Each row below holds a small network's activations on one input, seen along a few directions.
In each table, some parts of the input vary, and every possible input appears once, in random order.
Descriptions start from the smaller parts, as in this example, which fits no table here: one of 8 places around a ring, together with either a single point or (one of 2 separate values, together with one of 4 places along a line) or one of 9 places around a ring.
Shared parts are said once, and a part with two or three values counts as separate values.
In the rows, zero is written as 128.

A family of inputs:
x1: [142 181 105 131 134 125 105 133 142 124 114 129 112]
x2: [113  78 153 128 121 137 151 125 122 140 138 126 139]
x3: [145  77 153 118 110  64 146 125 169 108 131 123 135]
x4: [171 169 100 119 123  62 106 132 183  95 113 127 117]
x5: [116 185 107 138 143 184 106 132  91 146 122 134 117]
x6: [ 94  77 153 130 131 169 153 120  93 149 144 125 144]
x7: [157 177 107 125 128  89 104 134 164 110 110 129 113]
x8: [160  75 143 111 104  36 148 124 185  92 135 122 136]
x9: [131 184 106 135 137 155 104 135 117 138 116 133 113]
x10: [128  78 152 126 117 104 152 124 148 125 137 122 137]
x11: [102 180 105 141 149 212 108 133  63 153 129 136 125]
x12: [ 76  74 151 134 138 199 153 119  59 155 148 129 149]
Changing only one part turns x2 into x9. The same change can be made to x6. Which row results? -> x5
What do these inputs look like to the network? -> one of 2 separate values, together with one of 6 places along a line

A family of inputs:
x13: [131 237  93 145 143 194  87 135 111 159 115 134 102]
x14: [111  48 170 126 121 122 166 121 131 128 154 115 154]
x15: [119 200  92 139 150 202 105 142  94 156 119 137 119]
x16: [ 84 106 149 139 131 209 146 127  61 167 135 130 128]
x17: [150 137 121 128 123  91 124 127 134 102 132 135 132]
x18: [161  83 142 116 104  59 142 126 179 108 130 125 128]
x19: [165 139 120 119 117  55 114 137 199  99 106 124 117]
x20: [ 96  88 140 117 134 157 147 117  86 140 142 130 144]
x21: [108 170 118 141 141 201 107 140  73 157 125 140 129]
x22: [123  75 145 116 114 111 156 124 125 115 150 124 144]
x23: [151 161  98 132 132  92 113 134 154  99 118 127 118]
x24: [ 97 136 127 139 137 205 124 135  67 158 134 132 126]
x25: [ 69  77 172 151 138 215 156 123  73 173 138 128 132]
x26: [121 153 110 126 138 142 111 123  96 122 124 136 138]
x27: [172 179 123 122 118  47 100 141 210 108 100 126 100]
x28: [165 202 103 127 130  86 100 134 166 107 107 124  99]
x29: [140 102 129 121 117 100 137 127 129 107 147 126 134]
x30: [167 114 140 117 109  51 126 130 182 103 116 131 127]
x31: [133  35 171 123 108  73 175 120 178 129 140 113 147]
x32: [144  58 151 115 100  67 161 120 178 115 135 124 136]
x33: [145 218  86 132 144 138  90 127 136 125 108 127 102]
x34: [108 117 120 119 136 146 124 123  90 130 139 129 138]
x35: [128 179  84 131 146 145 105 126 121 118 116 131 125]
x36: [ 85  58 166 130 139 167 156 113  96 148 142 123 151]
Changing only one part turns x20 into x34. The same change can be made to x22. Which row results? -> x29
What do these inputs look like to the network? -> one of 4 places along a line, together with one of 6 places along a line
Which other rows does x25 become when the place on the line of 4 takes its other values? List them by row number. -> x14, x31, x36
Which other rows does x13 become when the place on the line of 6 takes its other values? List them by row number. -> x15, x16, x21, x24, x25
